Each row below holds a small network's activations on one input, seen along a few directions.
Each table varies a few parts of the input and shows all the possible inputs, shuffled.
Descriptions start from the smaller parts, as in this example, which fits no table here: ring(5) and (point or (values(2) and line(4)) or ring(11)).
Shared parts are said once, and a part with two or three values counts as separate values.

Rows:
R1: [.02, -.39, .34, .00, -.18, -.03, .05, .11, -.25, -.40, .10, .06, -.23, -.06, -.44, .02, -.09, .01]
R2: [-.20, -.15, .20, -.28, -.19, -.04, .16, -.24, .14, -.17, -.04, .27, -.19, .00, -.23, .02, .10, -.08]
R3: [.13, .22, -.17, .12, .07, .06, -.04, .00, .02, .41, -.04, -.13, .16, .04, .23, .00, -.01, .02]
R4: [-.01, -.22, .17, -.18, -.06, -.02, -.02, -.26, -.08, .42, -.16, .17, .04, .09, -.25, .05, .09, -.15]
R5: [.27, .19, -.20, .15, .15, .13, -.10, .03, -.17, .48, .10, -.22, .24, .08, .15, .01, -.04, .07]
R6: [-.10, -.17, .18, -.25, -.13, -.01, .03, -.31, .10, .17, -.23, .25, -.04, .06, -.20, .04, .11, -.07]
R7: [-.05, .28, -.17, .03, -.04, .06, .14, .03, .28, -.15, .07, .00, -.06, -.07, .22, -.03, .02, .09]
R8: [.08, .23, -.08, .17, -.03, .01, .08, .26, .14, -.34, .08, -.11, -.10, -.05, .11, -.01, -.10, .15]
R9: [-.10, -.23, .31, -.11, -.20, -.08, .11, .00, .01, -.37, -.03, .17, -.24, .03, -.34, .06, -.04, -.02]
R10: [-.38, .11, -.52, .14, .58, -.27, -.35, .28, .02, -.39, .09, -.32, .28, -.11, .80, -.19, .01, -.17]
R11: [.20, .05, -.06, .30, -.02, .03, .01, .35, -.13, -.37, .20, -.18, -.11, -.13, .01, -.06, -.12, .15]
R12: [.11, -.24, .17, -.12, .02, .08, -.08, -.21, -.29, .52, -.05, .08, .15, .12, -.33, .08, .04, -.12]
R13: [.03, .30, -.19, .05, .03, .08, .03, -.03, .21, .18, -.11, -.04, .09, .00, .27, .00, .04, .11]
Question: Describe the family of inputs behind these rows.
Answer: point or (values(2) and line(6))
Question: Which other rows does R7 become when the values(2) part takes its other values? List them by row number.
Answer: R2
Question: Which other rows does R6 become when the values(2) part takes its other values? List them by row number.
Answer: R13

Rows:
R14: [.26, .09, .03, .33, -.02, .10, .05, .34, -.22, -.25, .17, -.24, -.03, .05, -.01, .05, -.24, .23]
R15: [.25, .36, -.06, .11, -.04, .12, -.04, -.08, .34, .51, -.46, -.02, .14, .15, .08, .11, -.02, .19]
R16: [-.02, -.41, .45, -.48, -.47, .13, .32, -.58, -.06, -.03, .15, .53, -.37, .06, -.78, .04, .18, -.06]
R17: [.21, -.40, .75, -.23, -.60, .07, .28, -.18, -.04, -.02, -.25, .32, -.41, .04, -.87, .16, -.10, .15]
R18: [.03, .20, -.16, -.09, .06, .10, .11, -.23, -.03, .58, .23, -.04, .13, .04, .13, .01, .10, -.12]
R19: [-.18, -.12, -.11, .02, .25, -.30, -.17, .21, .04, -.46, -.05, -.10, .01, -.04, .15, -.08, -.03, -.11]
R20: [-.02, .30, -.04, .27, -.18, -.09, .11, .30, .29, -.60, -.11, -.08, -.23, -.14, .29, -.06, -.07, .17]
R21: [-.10, .32, -.24, -.23, .02, .15, .10, -.39, .24, .57, -.16, .09, .21, .08, .28, .04, .22, .03]
R22: [.13, .25, -.06, .26, -.05, -.07, .07, .41, .10, -.48, .01, -.11, -.19, -.04, .03, .00, -.13, .15]
R23: [-.03, -.10, -.06, -.01, .18, -.15, -.22, -.10, -.15, .46, -.15, -.10, .24, .13, .14, -.06, -.01, -.28]
R24: [-.16, .03, -.07, -.14, .23, -.13, -.25, -.23, .13, .47, -.50, .11, .31, .17, .32, .01, .09, -.12]
R25: [.13, .06, -.18, -.01, .13, .24, .03, -.07, -.27, .24, .38, -.05, .14, -.17, -.03, -.08, .09, -.03]
R26: [.41, -.02, -.03, .37, -.05, .18, -.02, .26, -.26, .18, .11, -.15, .05, -.09, -.15, -.04, -.08, .22]
R27: [.06, -.31, -.09, .09, .24, -.05, -.29, .05, -.39, .14, .02, -.13, .18, -.09, .05, -.07, .05, -.13]
R28: [-.32, .18, -.24, -.07, .01, .02, .19, .03, .40, -.47, .18, .05, -.15, -.20, .41, -.12, .08, .02]
R29: [-.02, .13, -.15, -.06, .14, .16, .02, .01, -.15, -.16, .48, -.17, .06, -.01, .08, -.02, -.05, .02]
R30: [-.12, -.21, -.02, .05, .27, -.14, -.26, .18, -.30, -.21, .10, -.23, .12, .05, .14, -.03, -.07, -.05]
R31: [-.41, -.08, -.13, .03, .13, -.27, -.15, .10, .22, -.53, -.16, -.03, -.07, -.14, .40, -.13, -.02, -.04]
R32: [-.30, -.65, .65, -.35, -.26, -.14, .05, -.25, -.12, -.04, -.31, .44, -.18, .12, -.79, .20, .07, -.29]
R33: [.36, .17, -.02, .23, -.11, .07, -.01, .11, .01, .53, -.03, -.15, .04, .13, -.02, .10, -.12, .09]
R34: [-.13, .21, -.22, -.07, .11, .01, .10, .11, .21, -.42, .34, .04, -.01, -.10, .14, -.05, .05, -.03]
Question: Describe the family of inputs behind these rows.
Answer: values(3) and (point or line(6))
Question: The inputs of R23 and R18 match in every part but the values(3) part. If R31 is changed in the same way as R23 into R18, which row does it become?
Answer: R28
Question: Which other rows does R34 become when the values(3) part takes its other values? List them by row number.
Answer: R19, R22
Question: Start at R20 and move only the line(6) part, one step at a time. The first step leads to R22. Which rows follow, in order?
Answer: R14, R26, R33, R15

Rows:
R35: [.17, -.21, .06, .26, -.01, .01, -.01, .33, -.35, -.17, .26, -.14, -.08, -.13, -.21, -.04, -.07, .01]
R36: [.13, .02, .00, .09, -.06, .03, .10, .18, -.18, -.21, .43, -.13, -.11, .06, -.15, -.01, -.10, .01]
R37: [-.34, -.01, -.19, -.08, .18, -.12, -.01, -.02, .05, -.21, .23, -.07, .02, -.10, .29, -.11, .04, -.20]
R38: [-.13, .03, -.13, .08, .31, -.21, -.33, .01, .05, .35, -.40, -.03, .35, .22, .29, .04, .02, -.15]
R39: [-.14, .19, -.18, .03, .13, -.07, -.08, -.03, .29, .40, -.24, -.06, .20, .07, .44, .04, .03, -.08]
R40: [-.06, .22, -.09, -.03, .01, .12, .19, .08, .01, -.25, .41, -.01, -.04, -.05, -.03, .04, .03, -.02]
R41: [-.18, -.14, -.21, -.07, .40, -.08, -.33, -.09, -.24, .21, -.08, -.08, .32, .10, .22, -.03, .06, -.17]
R42: [.39, .24, .02, .19, -.07, .05, .01, .06, .01, .39, -.07, -.18, .03, .17, -.03, .04, -.18, .15]
R43: [.06, -.23, .52, -.32, -.44, -.04, .15, -.49, .00, .65, -.51, .38, -.15, .23, -.59, .21, .14, -.11]
R44: [.41, .05, .09, .37, -.05, .10, -.14, .22, -.16, .36, -.21, -.18, .08, .00, -.12, .03, -.16, .09]
R45: [-.27, -.21, -.15, -.10, .35, -.26, -.24, .05, -.13, -.24, .04, -.10, .15, -.02, .17, -.07, .04, -.31]
R46: [-.26, -.15, .03, -.02, .22, -.37, -.27, .20, .06, -.50, -.31, -.09, .03, .00, .25, -.10, -.04, -.10]
R47: [.02, .19, -.32, -.07, .14, .15, .02, -.20, .08, .22, .18, .00, .12, -.13, .28, -.11, .19, .08]
R48: [-.12, -.52, .50, -.48, -.25, .00, .19, -.37, -.09, -.07, .09, .51, -.26, .05, -.74, .06, .10, -.24]
R49: [-.04, -.50, .46, -.41, -.32, .19, .18, -.59, -.25, .47, -.09, .39, -.03, .06, -.63, .07, .15, -.10]
R50: [.15, .05, .10, .19, -.17, -.01, .11, .29, .03, -.49, .07, -.11, -.23, .06, -.09, .07, -.20, .23]
R51: [-.12, .20, -.15, .09, -.12, -.02, .10, .05, .32, -.54, -.09, .08, -.21, -.17, .31, -.14, .06, .13]
R52: [.10, .33, -.32, .04, .02, .06, .04, -.09, .38, .35, -.18, .05, .12, -.03, .33, -.05, .14, .08]
R53: [.19, .43, -.13, .03, -.02, .14, .11, .03, .23, .37, -.10, -.06, .10, .09, .08, .09, -.04, .13]
R54: [-.14, .17, -.29, -.06, .04, .02, .09, -.08, .13, -.25, .30, .05, -.06, -.20, .21, -.16, .12, -.04]
R55: [.19, -.17, .14, .34, -.09, -.06, .01, .44, -.16, -.42, -.09, -.11, -.18, -.16, -.17, -.01, -.17, .25]
R56: [-.05, .25, .04, .12, -.12, .06, .20, .21, .23, -.53, .03, .00, -.16, -.03, .04, .07, -.07, .17]
R57: [-.33, .05, -.03, .00, .01, -.20, -.04, .14, .24, -.48, -.14, -.03, -.10, -.10, .41, -.07, -.07, .02]
R58: [-.20, .04, -.23, -.09, .25, .04, -.09, -.14, -.01, .26, .10, -.12, .18, -.01, .36, -.06, .09, -.10]
R59: [.10, .25, -.14, -.08, .08, .26, .09, -.05, -.06, .22, .27, -.07, .14, -.01, .03, .04, .04, .09]
R60: [-.20, -.49, .60, -.35, -.43, -.09, .14, -.23, .23, -.37, -.29, .43, -.40, .04, -.76, .15, .02, -.01]
R61: [.32, .05, -.02, .07, .00, .14, -.02, -.02, -.27, .24, .28, -.17, .06, .09, -.05, .02, -.10, .12]
R62: [.35, -.17, .03, .25, .01, .15, -.15, .15, -.42, .24, .13, -.17, .10, -.09, -.13, -.01, -.06, .08]
Question: Describe the family of inputs behind these rows.
Answer: line(4) and (point or line(6))
Question: The inputs of R56 and R59 match in every part but the line(4) part. If R57 is changed in the same way as R56 into R59, which row does it become?
Answer: R58
Question: Start at R52 and move only the line(4) part, one step at a time. The first step leads to R47. Which rows follow, in order?
Answer: R54, R51
Question: Which other rows does R45 become when the line(6) part takes its other values? List them by row number.
Answer: R35, R36, R37, R40, R54

Rows:
R63: [.27, -.34, .49, .05, -.29, .10, .09, .08, -.34, .01, .05, .08, -.18, .10, -.70, .17, -.15, .08]
R64: [.36, -.06, .20, .02, -.07, .15, -.02, -.13, -.35, .73, -.05, -.04, .16, .20, -.38, .13, -.05, -.02]
R65: [-.21, .17, .00, -.02, -.06, -.12, .09, .14, .32, -.62, -.06, .02, -.19, -.05, .20, -.02, -.06, .08]
R66: [-.18, .00, -.09, .15, .15, -.26, -.11, .34, .07, -.65, .00, -.11, -.08, -.08, .20, -.07, -.06, -.06]
R67: [-.22, -.14, .04, -.33, -.01, -.01, -.03, -.46, .08, .41, -.27, .29, .12, .05, -.01, .01, .24, -.16]
R68: [.19, -.07, .19, -.15, -.19, .07, .02, -.36, .01, .69, -.29, .18, .03, .16, -.28, .09, .07, -.03]
R69: [.31, .37, -.34, .20, .17, .23, -.05, .10, -.04, .36, .19, -.22, .23, -.03, .22, -.03, -.01, .15]
R70: [.11, -.33, .48, -.14, -.39, .00, .16, -.14, .01, -.01, -.18, .26, -.28, .05, -.61, .10, -.04, .06]
R71: [-.17, .33, -.27, -.01, .17, -.04, -.07, -.04, .31, .10, -.20, -.10, .17, .08, .51, .00, .02, .05]
R72: [.25, .17, -.08, .22, -.07, .15, .14, .27, -.06, -.40, .32, -.13, -.14, -.10, -.05, -.03, -.10, .26]
R73: [.05, -.14, -.07, .30, .10, -.08, -.12, .36, -.29, -.48, .21, -.25, -.07, -.17, .13, -.13, -.13, .06]
R74: [-.29, -.35, .31, -.32, -.20, -.06, .11, -.26, .11, -.27, -.19, .38, -.21, -.08, -.37, .02, .14, -.10]
R75: [.07, .25, -.01, .09, -.25, .09, .29, .17, .25, -.37, .19, .00, -.28, -.13, -.01, .00, -.04, .18]
R76: [.14, .44, -.26, .13, -.03, .16, .13, -.04, .23, .37, .06, -.06, .08, .00, .31, -.02, .04, .09]
R77: [.09, .04, -.30, .26, .36, -.01, -.29, .22, -.23, .22, .07, -.35, .30, -.07, .43, -.10, -.06, -.02]
R78: [-.29, -.13, -.11, -.32, .24, -.07, -.10, -.31, -.09, .30, .10, .06, .20, .08, .12, -.03, .15, -.28]
R79: [-.13, .14, -.35, .15, .39, -.18, -.28, .20, .09, .06, -.13, -.20, .28, .02, .51, -.06, -.01, -.11]
R80: [-.34, -.36, .17, -.29, .00, -.13, .02, -.14, -.06, -.44, .19, .18, -.14, -.03, -.23, -.03, .05, -.23]
Question: Describe the family of inputs behind these rows.
Answer: values(2) and (line(4) or ring(5))
Question: The inputs of R70 and R68 match in every part but the values(2) part. If R65 is changed in the same way as R70 into R68, which row does it become?
Answer: R71
Question: Which other rows does R74 become when the values(2) part takes its other values? List them by row number.
Answer: R67
Question: Which other rows does R69 become when the values(2) part takes its other values? List them by row number.
Answer: R72
